Each row below holds a small network's activations on one input, seen along a few directions.
In each table, some parts of the input vary, and every possible input appears once, in random order.
A made-up example of a description, with smaller parts first: values(3) and (point or line(9) or (ring(5) and line(6))).
Shared parts are said once, and a part with two or three values counts as separate values.
In the rows, zero is written as 128.

Other details of the inputs shift rows strongly along two fixed directions, in all tables alike. That doesn't count.

A family of inputs:
R1: [147 172 160 100  72 131  73 134 197 160 168 147]
R2: [ 33 198 134 187 125 141 201  61 204 135 146 134]
R3: [ 59 181 108 204 175 117 191 100 196 148 171 122]
R4: [126 160 186  83  36 155  71  82 205 147 162 144]
R5: [ 87 117  90 166 217 102 227 136  55  75  92 103]
R6: [ 83 133  60 172 240 133 199 187  79  89 100 119]
R7: [179  85 137  82 113 111  96 164  40  98 105 123]
R8: [160  74 137  72 133 119  71 163  64  92  97  99]
R9: [ 88 110 109 179 220 107 225 148  49  88  94 113]
R10: [ 84 105  92 165 227 123 217 139  62  88  95  75]
R11: [187 109 123  86 147 114  71 203  79 123 106 107]
R12: [ 55 163 118 200 145 133 217  62 178 132 139 115]
R13: [ 37 165 120 206 145 129 197  72 162 135 150 122]
R14: [196  75  98  93 135 134  80 194  80 109 109 127]
R15: [157  95 155  84 121 123  82 191  56 103  80 124]
R16: [186  93 102  89 143 142  68 198  79 109  99 131]
R17: [159  80 129  85 121 109  74 164  64  92  85 108]
R18: [126 156 171 101  43 144  77 107 162 146 147 146]
R19: [178 143 142 114  47 157  72  86 217 162 182 177]
R20: [165  96 135  89 117 127  77 174  46 111  86 107]
R21: [168 155 163 112  46 133  72 104 223 178 187 142]
R22: [168  79 103  76 147 107  65 189  79 132  96 130]
R23: [ 66 180 105 181 149 127 209  65 214 170 174 164]
R24: [175  78 132  92 109 118  89 169  48 109  96 103]
R25: [ 96 114  86 174 219 107 220 129  54  84  84  93]
R26: [ 58 163  86 208 170 145 189  95 198 134 164 145]
R27: [ 83 128  61 163 247 117 199 171  78 127  85 108]
R28: [155 131 135  99  69 135  81 108 195 184 155 156]
R29: [ 74 178 101 187 151 131 203  60 212 179 167 155]
R30: [158 141 181  93  38 148  83  55 199 152 170 143]
R31: [179 160 163 110  51 129  75  93 214 174 189 152]
R32: [ 78 186 112 196 172 116 218  92 189 144 181 135]
R33: [200  83 103  84 139 126  88 188  74  98 119 147]
R34: [186  83 133  91 113 115  92 157  41 107  99 113]
R35: [161  72 148  97 123 114  73 176  58 104  87 118]
R36: [188  74 149  96 121 116  94 162  51 109  90 123]
R37: [137 151 183  90  39 159  67  72 205 156 158 137]
R38: [ 84 102 104 189 217 116 218 154  57  99  85  94]
R39: [ 46 171 139 207 153 145 205  81 171 143 131 128]
R40: [151 132 175  85  59 138  96  78 171 133 163 145]
R41: [138 147 165 104  51 145  79  89 178 144 132 137]
R42: [135 156 142  86  73 138  73 124 194 176 148 167]
Description of these inputs: line(6) and (values(3) or line(4)).
The inputs of R1 and R3 match in every part but the line(6) part. If R15 is changed in the same way as R1 into R3, which row does it become?
Answer: R35
The inputs of R13 and R24 match in every part but the line(6) part. If R22 is changed in the same way as R13 into R24, which row does it become?
Answer: R28
Change only the line(6) part in R40. List by row number the other rows that result.
Answer: R4, R8, R10, R30, R37

A family of inputs:
R43: [146 121 161  90  65 133  58 133 145 145 122 138]
R44: [ 97 155 139 163  85 151 151  59 202 144 167 153]
R45: [ 79 143 115 153 155 129 166 125 116 135 107 116]
R46: [134 114 118 139 188 109 163 161  62  96 104  93]
R47: [209  96 169  44  60 111  42 149  99 140 121 127]
R48: [165 131 131  83  87 140  49 158 169 158 141 151]
R49: [148  98  70 138 203 123 149 179  78 114 108 131]
R50: [ 94 157 145 156  80 148 155  46 208 165 160 160]
R51: [ 87 154 133 179 153 114 191 101 143 138 140 120]
R52: [ 99 160 141 166  91 156 153  61 198 138 169 154]
R53: [133 127 124 132 154 111 152 150  87  97 122 105]
R54: [116  95  95 129 209 117 140 190  29  81  71  82]
R55: [112 114 115 144 143 127 154 102 127 118 124 126]
R56: [ 73 155 120 159 160 139 170 126 134 109 120 118]
R57: [228  99 143  45  88 113  27 181 122 143 144 144]
The inputs of R55 and R43 match in every part but one. If R49 is changed in the same way as R55 into R43, which row does it become?
Answer: R48
What is each input in this table made of?
Answer: values(3) and (point or line(4))
Change only the line(4) part in R50. List by row number the other rows that result.
Answer: R44, R52, R55
